These are the activations of a small neural network, seen along a few directions. Each row is one input.
Each table varies a few parts of the input and shows all the possible inputs, shuffled.
Descriptions start from the smaller parts, as in this example, which fits no table here: one of 3 separate values, together with either a single point or one of 11 places around a ring or (one of 6 places along a line, together with one of 8 places around a ring).
Shared parts are said once, and a part with two or three values counts as separate values.
In the rows, zero is written as 128.

Table:
R1: [111 142 131 155 147 111  57 108 152  72 181 128 158  95 107]
R2: [129 151 186 121 144 135  84 145  94 161  82 137 128  71 115]
R3: [151 203  98 108 127 119 177  79 203 108  74 176 112 164 141]
R4: [156 114 125  63 108 133  92  96 112 196  75 111 122 155 117]
R5: [161  84  84 186  97 128 181 174 133  94 179 162  99  60  92]
R6: [117  94 132  96 105 168  90 115 132 147  77 109  96 125 170]
R7: [122 113 141 144 118 109 129 114 117 139 129  75  66 159 195]
R8: [184  80 132 144  67 166 195 134 133 162 196 174 117  49  93]
R9: [ 77 141 109 170 202 114  70 151 136 139 128 126 116  82 105]
R10: [138 130 123  76 111 106 180 101 176 187 136 211  82 112 178]
R11: [100 119 112 136 156 188 161 128 107 101 153 113 160 174 163]
R12: [108 130  87 131 110 100  89 147 113  97 145  77 151  80 144]
R13: [104 125 123 122 141 174  48 109 166 110 119 168 109 162 115]
R14: [134 146 127 134 171 125 142  79  98  65 140 103 142 203 104]
R15: [129 141 120  86  98 130 199 108 184 141  94 163  72 105 210]
R16: [100 112  80 100 107 163  81 146 126 134  81 118 105 146 153]
R17: [119  69 166 144 160 119 143 107  73 103 159 141 118 141 175]
R18: [ 92  81 182 111  86 127 146 123 111 177 166 136 176 127 110]
R19: [213  98 163 154  79 161 196 156 126 119 140 167 128  57  96]
R20: [195 111  99 195 146 121 182 168 155 101 154 153 135  85  63]
R21: [141 188 140 136 121 151 112 104 141 112 116 102 116 218 130]
R22: [108 137  91 146 151 116  91 140 149 100 155  70 167  88 136]
R23: [100 130 153 117 129 137  83 116 101 206 133 146 122  65 115]
R24: [112 146  52 107 128  75 185 127 175 117 100 154  61 126 183]
R25: [150 160  88 124 196  61 168 134 195 124  94 190  98 146 146]
R26: [ 99 100  93 136 142 123 154 125  69  88 150 104 123 166 161]
R27: [162 146 148  81  86 117 106 107 101 169 131  87 191  89 120]
R28: [133 127  80 112 185 111  77 134 146 129  71  88 115 171 108]
R29: [161 132 191 108 110 125  87 147 105 122 126 127 182  73 141]
R30: [108 129 128 149 110 141 105 165 110 136 143 148  99 176 183]
R31: [ 77 175 103 151 163 131  76  96 145 110 124  91  99  99  85]
R32: [164 133 173 110 112 112 116 118  97 198 137 138 117 185 148]
R33: [117 102 178 117 112  85 161 128 105 122 104  64 159 137 106]
R34: [139 170 122 137 144 147 127 150 134 140 109  90 129 206 154]
R35: [ 71 105 156 147 135 154 138 171 147 117 159 133 189 143 109]
R36: [105 121 166 113 106 121 139 185  98 115 123 134 188 154  91]
R37: [ 75 149  82 142 145 109  89 147 103 136 103  86  96  79 118]
R38: [159 102 175  92 137 134 151 101  55 161 153 157 163 172 132]
R39: [193 142  94 190 104 131 186 104 161  73 142 122 123 103  46]
R40: [106 144 187 129 125 140 126 133 140  91 140 139 192 173  60]
Question: The inputs of R19 and R8 match in every part but one. If R7 is changed in the same way as R19 into R8, which row does it become?
Answer: R32
Question: The inputs of R18 and R33 match in every part but one. If R38 is changed in the same way as R18 into R33, which row does it become?
Answer: R17
Question: What do these inputs look like to the network?
Answer: one of 5 places along a line, together with either one of 2 separate values or one of 6 places around a ring
Question: A walk changes only the place on the ring of 6. It starts at R40 and steps to R14. List the rest of the walk in order.
Answer: R21, R13, R31, R1

Table:
R41: [149 164  82 169 109 181 195 139 155  75 126 104 143 134  75]
R42: [ 93 102 166 143 150 115  43 140  90 116 170  99 182  94 110]
R43: [ 36 182 106  94 143 196  27 132 145 149  60 101 119 164 169]
R44: [226 177  79 138 115 113 214 138 211 114  94 210  89  65  91]
R45: [ 54 126 159  70 157 137  49 101  92 179  99 120 105 229 223]
R46: [ 85 168 112 159 179 148  59 144 167  65 137 139 163 150 113]
R47: [ 47 113 160  79 113 165   8 129  70 204  94  63 134 110 162]
R48: [183 120 148 141  95 138 169 138  78 124 158  89 184  98  72]
R49: [230 112 133 120  86  73 202 136 139 170 127 170 111  10  82]
R50: [ 77  90 154 145 174  92  90 112 119  94 177 134 131 195 166]
R51: [140  84 122 152 103 124 229 111 107 103 164 103 115 179 129]
R52: [216  98 117 126 112  54 251 118 161 143 131 205  60 110 145]
Question: What do these inputs look like to the network?
Answer: one of 3 separate values, together with one of 4 places along a line
Question: The inputs of R42 and R46 match in every part but the choice among 3 separate values. If R47 is changed in the same way as R42 into R46, which row does it become?
Answer: R43
Question: Which other rows does R48 become when the choice among 3 separate values takes its other values? List them by row number.
Answer: R41, R51
